A small network was shown many inputs. Here are its activations along a few directions, one row for each input.
In each table, some parts of the input vary, and every possible input appears once, in random order.
A made-up example of a description, with smaller parts first: one of 8 places around a ring, together with either a single point or (one of 2 separate values, together with one of 4 places along a line) or one of 11 places around a ring.
Shared parts are said once, and a part with two or three values counts as separate values.

Other details of the inputs shift rows strongly along three fixed directions, in all tables alike. That doesn't count.

Table:
row 1: [ 17   7 -48  10   1  41  30  14  68 -43   7]
row 2: [-28 -28   9 -64  30 -20   5  10  13  66  52]
row 3: [-77  24 -13  28 -35  -7 -39 -18 -70  21  20]
row 4: [-18 -37  19 -86  20  -9 -11   1 -28  52  41]
row 5: [ 39 -25  45 -33  34 -10  45  -9  64   5 -23]
row 6: [-23  42 -69 -50  -3   6 -13   7   4  -1  63]
row 7: [ -5  19  22 -61  50 -38  30 -13   1  81  35]
row 8: [-40   4 -10  49 -36 -25 -32 -18  27 -41 -43]
row 9: [ 61 -60  47 -22  19   1  12   1  13   2 -12]
row 10: [-19  29 -49 -42 -15  40  -6  10 -45  -1  75]
row 11: [ 49 -42  56 -44  25  14  -1  17  24  -7 -24]
row 12: [ 71 -47  39 -13  29  -7  18   1   3  12 -20]
row 13: [-44  -2   2  53 -31  -1 -26  -4  -2 -52 -58]
row 14: [-87  37 -33  50  -6 -40 -20 -12 -20  43  25]
row 15: [ 70 -49  45 -17  13  16  26   0  -3  21 -23]
row 16: [-32   3 -10  61 -33 -30 -28 -17  26 -43 -39]
row 17: [-70  40 -19  35 -10 -33 -39  -4 -70  20  14]
row 18: [ 17 -15  19 -52  15 -19  14  10 -56  93  37]
row 19: [ 12 -10  40 -70  42 -16 -16  17 -37  64  46]
row 20: [ 53  12 -29  19 -28  52  28  15   7 -36   5]
row 21: [ 39  48 -29   9  16  30  47  -6  62 -45   4]
row 22: [-48  -7   3  52 -49  19 -22 -21 -10 -37 -57]
row 23: [ 23 -21  40 -46  32  -6  43 -13  65  11 -34]
row 24: [ 26 -21  44 -43  31  -5  38 -12  64   5 -26]
row 25: [-85 -48  56 -26  -7 -57 -49 -22 -52  61  -5]
row 26: [-10  22 -17  77 -18 -39 -19 -18  11 -23 -46]
row 27: [ 47  24 -51  40  19  25  38  14  52 -30  10]
row 28: [  4  69 -47 -27  22  23 -11  21 -42  10  68]
row 29: [ 70 -36  29 -19  26 -30  15   1  39  22 -21]
row 30: [-21 -31  11 -56  33 -27   8  12   9  71  60]
row 31: [ 59  13 -36  19  -1  40  18   5  11 -52   6]
row 32: [-26  30 -49 -50 -16  48  -8   8 -41  -2  69]
row 33: [-19 -57  95  26   1 -45 -35  -9  -6  11 -75]
row 34: [  9  72 -48 -23  27  19 -10  22 -46   9  65]
row 35: [-20  54 -48 -56   8  37 -19  22 -25  -9  61]
row 36: [ 62  20 -32  23  -6  54  25   6  -6 -42   0]
row 37: [-20  10  -8  71 -29 -31 -27 -19  22 -33 -40]
row 38: [  4 -50  77  45  13 -57 -14  -7 -23  25 -79]
row 39: [ 57  16 -28  15   2  42  13  23  13 -64   8]
row 40: [-41  -5  -1  57 -61  13 -11 -12  -5 -30 -60]
row 41: [ 41   8 -29   5  -3  40  11  25  15 -72   9]
row 42: [ 41   4 -31   8 -33  54  26  17  11 -47   5]
row 43: [-88  14 -19  17 -29 -22 -47 -16 -54   1  26]
row 44: [ 42 -57  42 -36 -12  19  22  11  13  13 -26]
row 45: [-30 -66  79  19  -8 -42 -30  -8  -7   6 -75]
row 46: [ 47  57 -33  20  24  18  51  -6  50 -34  -5]
row 47: [-95  29 -28  44 -11 -36 -27 -11 -16  35  33]
row 48: [-12   9   0  84 -51   1  -3 -12 -21 -14 -55]
Each input here is: one of 6 places along a line, together with either one of 3 separate values or one of 5 places along a line.
Question: Changing only the place on the line of 6 turns row 7 into row 23. The same change can be made to row 31. Which row results?
Answer: row 4
Question: Changing only the place on the line of 6 turns row 14 into row 2. The same change can be made to row 17. Which row results?
Answer: row 45
Question: Change only the place on the line of 6 in row 16. List by row number the other rows that result.
Answer: row 6, row 8, row 26, row 29, row 37
Question: Which other rows agree with row 37 in the place on the line of 6? List them by row number.
Answer: row 3, row 9, row 19, row 20, row 21, row 39, row 47
